These are the activations of a small neural network, seen along a few directions. Each row is one input.
Each table varies a few parts of the input and shows all the possible inputs, shuffled.
Descriptions start from the smaller parts, as in this example, which fits no table here: one of 3 separate values, together with either a single point or one of 11 places around a ring or (one of 6 places along a line, together with one of 8 places around a ring).
Shared parts are said once, and a part with two or three values counts as separate values.

Other details of the inputs shift rows strongly along three fixed directions, in all tables alike. That doesn't count.

A family of inputs:
x1: [-14  -4 -16 -12   5  -1   1  -7   4  12 -10  -2   7]
x2: [-12  -8  -5 -11  10  -4   8 -10  -5   3 -15  -2  -1]
x3: [ 22  -7  -7  32  -2  -9 -14   3 -11 -19 -14  -7  10]
x4: [  0  -1  10 -36 -17   7  -5  15   0   3  15   3  -9]
x5: [  6  -9  29 -24  -4   6   1  19   7  -5  15 -13  -9]
x6: [ -4   0 -11  -2  16  -2   9 -16 -11  -1 -12 -18   1]
x7: [ -9  -4 -12  -5  18  -6   6  -5  -2  -6 -16 -14   9]
x8: [  0  -5   4  -4  26 -12  -4 -21  -4   4 -12   2   5]
x9: [ 13   4  32 -27   3   4  -1  17  -2  -6  18   6  -9]
x10: [ -6  -5   5  -4   1  -9   5 -14   6   5 -24  -7  -6]
x11: [-24   7  -6  29  -9  28  34  12   9  18  -1  31  -5]
x12: [ 15  -1 -14  23  -5   5  -9   4 -20 -22  12  -6   7]
x13: [-10  -1  -6  -8   5  -7   7 -13 -12   7  -8  -6 -12]
x14: [ -3  11  18 -16  15   8   1  -6   4  -2   1   5   4]
x15: [-14   4 -14  -6  15   1   1  -8   1 -10 -14 -14  13]
x16: [  1  -6  -7  -3  21 -16  -5 -14  12  -1 -17  -5  -3]
x17: [ 15  -6  -3  27  -3 -24 -22   3 -17 -10   5   1   3]
x18: [ 31   0  16  10 -29   4 -28  30  -9 -36  16   0  -1]
x19: [-19   6  -7  34  -9  18  40  10   0  26   1  25 -19]
x20: [ -9   7 -11 -12   6   3  10 -13   2   3  -9  -6  12]
x21: [-19   6 -15  31 -13  25  36   3   8  30   6  25  -6]
x22: [  5   1  21 -39 -10   7   4  23  -5 -13  13  -6 -11]
x23: [ -7  -1 -15 -12   3   1  -2 -15  -7  14  -4  -8   0]
x24: [ -3   7  -6  -8  12  -6   3 -16  22   2 -11  -2   4]
x25: [ -9  10  -3  -4  19   2  -1  -9  19  -3 -15  -3   1]
x26: [ 21  -4 -14  28  -4 -24 -37  -5 -18  -9   4  -1  16]
x27: [ -7  14   0  -5   5 -11   2 -14   7  13  -8  -7   7]
x28: [ -6  -9  13 -32  -9   0   3  20   1  -6  10  -1 -13]
x29: [ -3   3  -4  -3  24  -7   4  -9  16   4 -20  -7  -2]
x30: [ 11   0  15 -33 -12  -2 -15  14  17  -2  17   6 -16]
x31: [ -3  -5  25  15 -36  27  20  34  21  15  36  28 -12]
x32: [  1   9  16 -20   7   2   1 -10   7   2   7   6   6]
x33: [ 11  -1 -11  62 -29  11  10  15   6   5   1  31   3]
x34: [ -7  11   6  -2  13 -14   6  -7   1  10 -12 -11  -1]
x35: [ 17 -21 -14  31  -1 -10 -30  -7  -8 -10   7  -5  21]
x36: [ 18 -24   8  20  -8  -6 -16  15  -8 -15  17   0   1]
x37: [ -6   4  -5 -24  -5   2  -3  -5  -8  14   3  -4 -10]
x38: [ 19   3 -20  20  -9  -2 -14   2 -20 -16  14  -3   9]
x39: [  5  12   7 -21 -10   8   1  10  -9 -11  17  -9 -11]
x40: [ -5   0   4 -10  14  -4  -6 -21   4  15  -6  10   6]
x41: [ 27 -11 -17  31 -12 -14 -33  -7 -12 -17  -9  -2  15]
x42: [-13   4 -15 -10   7   0  11  -8   7   3  -8  -7  12]
x43: [  6  17  31 -30 -14  -2 -11  22   0 -11  21  -8 -11]
x44: [-13  -1   6  -1  14   9   2 -12  11   2 -10 -15  10]
x45: [-19  -8 -11  32  -8  12  28   2  -3  24   0  23 -17]
Description of these inputs: one of 5 places around a ring, together with either one of 4 places along a line or one of 5 separate values.
Question: Changing only the place on the ring of 5 turns x26 into x17. The same change can be made to x4. Which row results?
Answer: x2
Question: Changing only the place on the ring of 5 turns x36 into x5. The same change can be made to x10. Which row results?
Answer: x3
Question: Change only the choice among 5 separate values in x26. List by row number the other rows that result.
Answer: x30, x35, x40, x41
Question: Change only the place on the ring of 5 in x8. List by row number the other rows that result.
Answer: x9, x14, x32, x40
Question: List by row number the other rows that have the place on the ring of 5 in common with x39.
Answer: x11, x12, x14, x15, x18, x25, x43, x44
